[[126 105 128 113 103 110]
 [111 151 107 123 119 104]
 [143 120 116 134 103 142]
 [140 131 126 104 122 148]
 [142 143 118 103 108 148]
 [149 119 131 117 122 120]
 [119 133 137 130 140 145]
 [142 113 135 149 105 130]
 [131 143 139 141 126 109]
 [108 143 139 126 107 108]]
Indices start at 1.
Report the entry at row 1, column 2.
105
Report the entry in row 1 and column 1.
126
The entry in row 2 and column 2 -> 151
The entry in row 2 and column 1 -> 111
The entry at row 3, column 1: 143
Report the entry at row 3, column 2.
120
Report the top-right entry.
110
The entry directly below 135 is 139
The entry just right of 128: 113
Report the entry in the bottom-right corner.
108
Report the bottom-left entry.
108
The entry just right of the largest entry: 107
The entry just left of 118 is 143

data =
[[137 119 136 112 123 129 140 118 132 115 118 140 134 137]
 [122 106 139 102 127 123 119 131 127 129 115 143 128 122]]
The first entry in reading order: 137
The entry directly above 128 -> 134
The entry just left of the smallest entry is 139
What is the last entry of the smallest entry's row? 122
The 3rd smallest entry: 112
The smallest entry in the last row -> 102
What is the first entry of the largest entry's row? 122
The entry just right of the smallest entry -> 127
The entry just left of 139 -> 106

X =
[[125 124 108 124 145 125 111 114 143 134 156 126 125]
 [136 128 142 125 115 127 140 136 119 119 108 131 135]
 [123 125 110 126 146 126 115 117 142 136 155 127 121]]
Counting starts at 1.
The entry at row 1, column 3 is 108
The bottom-right entry: 121
The entry in row 3 and column 1 is 123
What is the entry directly above the centre entry? 111
The entry just right of 131 is 135
What is the top-left entry? 125
The entry just left of the largest entry: 134
What is the entry in the top-right corner? 125
What is the entry directly below 156? 108
The entry directly below 140 -> 115
The entry directly below 145: 115
The entry in row 1 and column 2: 124
What is the entry just left of 128? 136

m =
[[128 125 126 125 126 129]
 [140 121 106 128 130 134]
 [133 125 119 127 128 130]
 [141 116 101 122 126 135]
 [133 125 119 127 128 130]
 [133 123 118 125 127 131]
 [130 125 122 125 127 129]
 [139 119 105 124 127 134]
 [133 124 119 126 128 130]
 [133 125 118 128 129 131]
 [137 122 110 127 129 133]
 [132 130 124 134 132 129]
 [129 133 130 136 133 127]
 [130 128 124 130 130 129]]
Read off the entry in the top-left corner.
Answer: 128
The entry in the bottom-left corner -> 130
The last entry, reading row by row -> 129
Read off the smallest entry in the last row.
Answer: 124
Read off the first entry of the largest entry's row.
Answer: 141
Read off the top-right entry.
Answer: 129
Read off the largest entry in the last column.
Answer: 135
The third entry in reading order: 126
The fifth entry in reading order -> 126
Read off the 2nd smallest entry.
Answer: 105
Read off the entry directly above the smallest entry.
Answer: 119
The entry directly below the largest entry -> 133
The 3rd largest entry is 139
The third entry on the diagonal from the top-right corner -> 127
The minimum: 101
Read off the second-last entry, reading row by row.
Answer: 130
The entry directly below the smallest entry is 119
The entry just right of the largest entry is 116
Read off the smallest entry in the last column.
Answer: 127
The entry just right of the smallest entry -> 122
The fifth-last entry, reading row by row -> 128

Read these off the array that follows. Counting starts at 1.
1) Find the entry in the bottom-left corner.
2) Find the entry directly above the smallest entry.
3) Find the bottom-right entry.
4) Find the entry in the top-right corner.
5) Find the top entry of the column that holds the smallest entry.
6) Find the entry in row 1 and column 2.
7) Find the entry just left of the smallest entry.
8) Find the entry just right of the smallest entry.
121,130,128,132,136,123,136,136,128,120,115,123,130
128,131,128,129,120,137,127,129,127,133,127,136,133
129,125,112,127,126,128,118,140,140,132,124,135,128
125,112,129,132,117,128,134,133,127,131,139,115,127
126,131,128,123,126,129,138,128,134,125,122,125,134
123,124,139,137,121,129,121,133,131,128,134,124,122
133,125,126,131,135,120,131,135,137,121,126,120,134
131,132,119,118,131,118,131,127,108,131,138,135,130
133,127,135,136,130,123,123,123,131,128,110,129,134
132,112,132,128,139,107,130,130,136,128,122,140,137
130,137,128,132,123,134,129,138,141,129,129,129,116
128,121,126,131,137,127,129,136,128,135,128,124,133
126,119,127,130,124,128,127,126,127,126,138,122,129
131,129,124,113,120,131,100,138,138,125,120,137,142
1) 131
2) 127
3) 142
4) 130
5) 136
6) 130
7) 131
8) 138
